Each row below holds a small network's activations on one input, seen along a few directions.
In each table, some parts of the input vary, and every possible input appears once, in random order.
Descriptions start from the smaller parts, as in this example, which fits no table here: line(4) and (point or line(9) or (values(2) and ring(8))).
Shared parts are said once, and a part with two or three values counts as separate values.

Other details of the inputs shift rows strongly along two fixed directions, in all tables alike. That doesn't count.

Table:
R1: [ 15 -14  35   0  86 -33  -3 -10  -2 -30 -22]
R2: [-15 -18  -8 -20 -35 -14 -10  30   8   1  15]
R3: [-45 -11   0 -10 -20  12   9  15  42  26  19]
R4: [ 33  -4 -37 -10  10   3  23 -31 -39  51 -23]
R5: [  8 -31  12   1 -52   5   4  16  57 -19  20]
R6: [-10 -30  17 -31 -43   7  -3  28  57 -20  23]
R7: [-16   5 -14   9  -5   0  12 -33 -34  36 -10]
R8: [ 46  26 -39   0 -28  -5  17 -38 -36   9 -25]
R9: [  4 -17 -32   5 -67  -7   0  18   5  23  18]
R10: [ 23  -2  41   4  91 -20  -9  -8  -6 -32 -10]
R11: [  0  10 -35  -1 -33   2  15  -7 -41  52 -18]
R12: [ 10  13  14  13  44  -3 -26   4 -25 -46 -21]
R13: [ 15   9 -43 -39 -55   5  12   0 -12  22   7]
R14: [-37 -33  46  43  12 -30  -6  16  44 -32  31]
R15: [ 32  13   4  -4  16 -13  17 -35 -43 -25 -44]
R16: [-43 -16  12  17   2  13 -19  37  33 -14  49]
R17: [  0   4   3 -12  -9  -5 -16  17 -12  -8  10]
R18: [-21  -3 -14   7 -21  16 -15  52  14   7  32]
R19: [ 21  14 -10 -33 -37  29  -2  -7   8  10   8]
R20: [ 20  13 -14 -10  -7  17  -6  14  -5 -27   7]
R21: [ 39  20 -51  -9  26  26   0 -18 -35  39  -7]
R22: [ 19 -32 -24   7 -16  -8  11  10  22  32  23]
R23: [ -8  34 -29  -6   9  -3   4 -48 -46  43 -18]
R24: [-28 -12  20   1   4 -24  -8  34  14 -10   8]
R25: [  2   4  19  38  21 -30  -1  -3  -9 -15 -19]
R26: [-19  24  53  17  77  -2  -5 -23   7 -30 -23]
R27: [ -4  23   8   2  17  -7 -11   9 -20   4  -3]
R28: [-22 -47  24   3 -27 -19  -4  42  20 -25  16]
R29: [-23  -2  43  25  53  -6  14 -28   3 -16 -37]
R30: [-45 -12   0   8 -15  37  -5  40  57   7  41]
R31: [ 40  45 -30 -27  -7  10   6 -32 -49   9 -17]
R32: [ 14   2 -16 -19 -36  42 -10  14  25  -8  15]
R33: [-24  12  26   9  32  -6 -12  -7  -4  -8  16]
R34: [-11   7  47  46  63 -18   7 -35  17 -30 -35]
R35: [ 28   5 -29 -25 -50  26  20 -33 -17  28 -26]
Description of these inputs: line(5) and (point or line(6)).
Changing only the line(5) part turns R17 into R12. The same change can be made to R27. Which row results?
> R18
Change only the line(6) part in R6. List by row number the other rows that result.
> R2, R3, R13, R23, R24

Table:
R36: [ 60  16 -61 -45 -52  36   6  -6 -19  40   6]
R37: [  0  54   0  18  60 -19 -18 -20 -57  -2 -30]
R38: [ -9 -16  52  27  91 -28 -23  29  10 -37  14]
R39: [-11 -28  22 -38 -58   7 -20  59  40 -47  41]
R40: [-15 -10  -1  -3  -9  31   7   2  45  36  26]
R41: [ 19 -27 -63 -14 -91   2  32  -5  -1  93  18]
R42: [ 39  11 -57 -29 -61  43   2  14 -21  17 -10]
R43: [ 11 -21  18 -11 -35   9 -12  43  41 -56  43]
R44: [-17 -67  11 -12 -40 -31  24  33  43  12  26]
R45: [-32  -8  32  25  28  25   0   8  32 -21 -13]
R46: [-10  14 -74 -17 -76  56  13 -17  22  92  35]
R47: [ 35  -4 -32 -26 -44  21  -9  14  16 -10  24]
R48: [ 33  58 -28  22  86  -9 -14 -62 -83  16 -45]
R49: [ -5  -4  12   3 -15 -36  14 -33 -32   2 -37]
R50: [-25  -7 -11  18  12  10 -14  44 -10  10  11]
R51: [-16  22  -4  12  -3  30   8 -29   9  16   7]
R52: [ 12  84 -35   1  16  27  11 -84 -55  48 -58]
R53: [ 13 -26  43  39  44 -52   6 -30   4 -41 -30]
R54: [-29 -31  48   4  76 -30 -17  46  20 -37  24]
R55: [  1 -24  29  33  -2 -38  14 -14   4 -23  -7]
R56: [ 21   0 -32  20 -18  -9  26 -35 -45  32 -56]
R57: [ -9  11  14 -11  51  12  13 -33   6   8 -22]
R58: [ 14  18  33  33  38 -55  12 -50 -34 -30 -63]
R59: [ 24 -23  14 -41   1   1  -2  30  25 -42  13]
R60: [-65 -31  19  -9 -25  -8 -25  76  29  -7  64]
R61: [-44  10  14 -13 -18  23   1  -9  15  12   6]
R62: [ 22  16  29  -9   5 -10 -18  15  11 -65  -8]
R63: [-15  11   9  24  37  -9 -16  14 -16 -13  21]
Changing only one part turns R54 into R59. The same change can be made to R38. Which row results?
> R36
Describe the family of inputs behind these rows.
> values(4) and (point or line(6))
Start at R49 and move only the line(6) part, one step at a time. The first step leads to R58. Which rows follow, in order?
> R55, R53, R41, R44
Change only the line(6) part in R40. List by row number the other rows that result.
> R46, R51, R52, R57, R61
